Each row below holds a small network's activations on one input, seen along a few directions.
In each table, some parts of the input vary, and every possible input appears once, in random order.
A made-up example of a description, with smaller parts first: line(4) and (point or line(11) or (values(2) and ring(8))).
Shared parts are said once, and a part with two or three values counts as separate values.

Other details of the inputs shift rows strongly along two fixed directions, in all tables alike. That doesn't count.

Table:
r1: 5	18	-23	-16	-6	6	4	13	-19	19	-8	8
r2: 18	2	-9	-12	-24	-5	2	-4	-15	9	-21	-2
r3: 6	8	-8	-2	-16	3	18	5	-7	21	-33	-9
r4: 13	3	-7	-16	-14	9	8	14	-20	9	-6	18
r5: 7	-1	21	31	49	8	-60	8	36	-40	-2	17
r6: -67	-33	51	66	19	-24	-28	-27	74	-2	81	-33
r7: 11	7	-28	-10	4	0	14	-4	-33	4	-7	2
r8: 12	9	2	-28	-8	10	12	-3	-12	-4	-6	13
r9: 9	7	-18	-20	-17	3	0	1	-17	10	-15	4
r10: 13	-10	30	32	41	-1	-59	-1	39	-46	-14	7
r11: -64	-29	23	20	-46	-23	40	-20	19	47	79	-32
r12: 5	-21	-10	37	39	-8	-52	19	49	-25	-29	-9
r13: 9	22	18	-23	-12	15	0	-9	-20	-9	-7	11
r14: 18	-5	2	-14	-24	0	9	6	-16	3	-17	8
r15: 3	5	-19	2	1	0	33	-4	-20	8	-30	-14
r16: 16	0	-20	-8	-8	-8	16	-13	-28	-4	-18	-7
r17: 4	35	14	-17	-2	19	5	3	-21	0	0	16
r18: -3	-17	-10	32	52	1	-49	36	39	-22	-3	18
r19: -59	-29	13	3	-48	-22	21	-23	10	36	95	-19
r20: -54	-19	29	3	-40	-22	35	-34	21	31	89	-34
r21: 3	14	-33	-12	13	2	18	5	-33	8	-4	2
r22: 8	21	-3	-24	3	13	16	9	-14	5	1	18
r23: 5	-6	27	33	45	5	-51	8	45	-42	-19	-2
r24: 22	5	12	-22	-14	2	14	-8	-11	-5	-12	8
r25: 17	14	2	-23	-4	11	12	0	-15	1	-1	18
r26: 3	-23	-21	42	56	-11	-38	10	36	-38	-25	-15
r27: 9	11	12	-12	-5	9	30	0	-3	7	-23	1
r28: 14	10	-18	-15	-14	4	0	4	-19	15	-10	8
r29: 7	4	-28	-16	0	-1	14	-7	-30	-2	-12	-2
r30: 9	-1	0	-13	-21	6	17	14	-11	6	-22	-1
Each input here is: line(5) and line(6).
Q: Changing only the line(6) part turns r5 into r10. The same change can be made to r28. Which row results?
A: r2
Q: A walk changes only the line(6) part. It starts at r18 and steps to r4. List the rest of the walk in order.
A: r19, r14, r30, r11
Q: A walk changes only the line(5) part. It starts at r13 and steps to r8. List the rest of the walk in order.
A: r19, r9, r29

Table:
r31: -15	4	7	-3	6	-1	-19	-18	-5	-14	50	13
r32: 2	1	35	13	-2	-5	-5	-29	19	-18	-1	-19
r33: 41	27	-47	-42	0	9	20	3	-67	1	-44	26
r34: -24	-19	0	-6	-51	-16	54	-21	-22	32	23	-30
r35: -23	-5	-1	-8	-46	-21	46	-40	-25	27	13	-46
r36: -17	17	22	8	22	14	4	-3	10	-3	25	1
r37: -22	-21	-10	18	-17	-7	0	10	19	24	5	-14
r38: -20	1	17	0	-11	-1	-19	-3	6	5	51	4
r39: 47	3	-40	-18	24	14	-11	37	-6	-15	-69	24
r40: 28	-3	7	0	43	14	-48	31	33	-38	-35	32
r41: 36	42	-38	-32	10	26	45	20	-56	9	-71	14
r42: 7	-26	36	42	41	-5	-44	9	56	-43	-14	4
r43: -25	-24	36	43	21	-7	-51	12	68	-7	22	2
r44: -18	2	-25	-15	-40	-13	28	-8	-29	40	44	-11
Q: Changing only one part turns r44 into r38. The same change can be made to r41. Which row results?
A: r36
Q: Describe the family of inputs behind these rows.
A: values(2) and (point or line(6))
Q: Change only the line(6) part in r34. List by row number the other rows that result.
A: r33, r35, r37, r39, r44
Q: Change only the values(2) part in r33. List by row number the other rows that result.
A: r31
